A small network was shown many inputs. Here are its activations along a few directions, one row for each input.
In each table, some parts of the input vary, and every possible input appears once, in random order.
A made-up example of a description, with smaller parts first: one of 3 separate values, together with either a single point or one of 9 places around a ring or (one of 6 places along a line, together with one of 8 places around a ring).
Shared parts are said once, and a part with two or three values counts as separate values.

Other details of the inputs vary at random and push rows far along two fixed directions, the same in every table; ignore that.

Rows:
row 1: [ 27  -4   0 -41  14 -45  20 -51 -11 -64 -50]
row 2: [-28  57 -22 -95  -8 -48 -18 -44  49 -12  51]
row 3: [ 25  16 -40 -85 -14 -49  -6 -71  42 -46  20]
row 4: [ -8  -5  42  63  86   9   9  52   1 -38 -47]
row 5: [-11  39 -19 -40  30 -31  -8 -19  22 -19  -7]
row 6: [-31  33 -19 -62   0 -39 -14 -26  60 -16  55]
row 7: [-29  12  52  45  73  12  15  71  47 -19   2]
row 8: [-26 -13  76 110  64  35  10  95  -2   4  -3]
row 9: [ -9 -23  53 115  84  41   8 102 -14   5 -39]
row 10: [-13  31  48  17  77 -36  -3  31  33 -69 -29]
row 11: [ 31 -48  -2  38 -50  47  11   1 -48  62   7]
row 12: [ 17   9 -19 -57  -7 -47  -7 -45   2 -38  -7]
row 13: [ 18 -11  32  13  71 -25  38  30  18 -73 -60]
row 14: [ 25   3  -3 -33  18 -48  23 -35   1 -62 -46]
row 15: [  -4  -12  -16   35 -103   26  -33   -6  -55   86   33]
row 16: [-10 -37 -38  30 -37  60 -15  12 -20  58  20]
row 17: [-11  49 -36 -96 -17 -42 -25 -50  34 -13  36]
row 18: [-20 -28  46 100  70  71  15 113  13   3   7]
row 19: [-23  36  46  12  82 -24   8  47  50 -51 -15]
row 20: [  29  -39  -23   31 -104   35  -16  -27  -81   75    9]
row 21: [ 39 -51 -14  26 -49  57  22   7 -52  53 -13]
row 22: [-10  23 -33 -62   5 -28 -21 -40  21  -6  -6]
row 23: [  28  -42  -27   24 -117   35  -22  -42  -87   70   -6]
row 24: [-28 -12  13  48 -49  41  -5  28 -26  80  43]
row 25: [ 23  27 -31 -97 -11 -45  -5 -62  24 -41  11]
row 26: [  24  -58  -51    9 -101   64   11  -30  -56   58   10]
row 27: [-13   8  25  58  86  24  26  58  34 -20 -19]
row 28: [ -24   -6  -11   28 -104   28  -29  -11  -47   96   52]
row 29: [-14  44 -27 -89 -18 -50 -22 -57  37 -12  30]
row 30: [ 26  -3  -2 -46  29 -27  34 -33  12 -50 -36]
Each input here is: one of 5 places along a line, together with one of 6 places along a line.
Changing only the place on the line of 5 turns row 14 into row 9. The same change can be made to row 13. Which row results?
> row 5
Change only the place on the line of 6 in row 7. List by row number the other rows that result.
> row 2, row 6, row 8, row 24, row 28
Start at row 23 and move only the place on the line of 6, one step at a time. The first step leads to row 20. Which rows follow, in order?
> row 12, row 11, row 25, row 3

Rows:
row 31: [  5  -7  29  28  58   7  18  45  35 -44  -5]
row 32: [-12  -2  28  37  37   5   3  40  17 -20   0]
row 33: [ -7  -8   6  39 -34  14 -20   8 -34  36   7]
row 34: [-13  36 -27 -52  -6 -37 -24 -43   8  -8   0]
row 35: [-16  31 -27 -58  15 -33 -13 -31  32 -24   8]
row 36: [ -1 -17  10  33   4  19   5  26   0   2   6]
row 37: [  9  -1  40  20  67   6  32  47  40 -39  -9]
row 38: [  2  19 -37 -66   4 -21  -6 -37  32 -21  12]
row 39: [ -4   0  24  31 -10   9  -2  17 -22  29  -1]
row 40: [  3  -7  30  25  32  13  25  35  15 -10  -4]
row 41: [-13  25 -41 -58 -27 -26 -23 -49   1   6  11]
row 42: [ 28 -33   3  21 -36  22  15  -7 -45  27 -18]
row 43: [-11   0  29  40  33   1   0  37   7 -20  -9]
row 44: [ -7  28 -25 -60  33 -34   0 -27  42 -42   0]
row 45: [  26  -51  -47   21 -104   55  -12  -34  -86   93   -4]
row 46: [ -7  26 -17 -58 -39 -35 -12 -50   0   3  18]
row 47: [ 23 -34   0  32 -25  17   5  -1 -38   8 -22]
row 48: [-6 -6 22 25  0 17  9 24 -4 21 10]
What is each input in this table made of?
> one of 3 separate values, together with either a single point or one of 5 places along a line
Changing only the choice among 3 separate values turns row 36 into row 44. The same change can be made to row 33. Which row results?
> row 34
Change only the choice among 3 separate values in row 43. List by row number the other rows that result.
> row 41, row 46
Which other rows agree with row 39 in the choice among 3 separate values? List them by row number.
> row 37, row 40, row 42, row 46, row 48
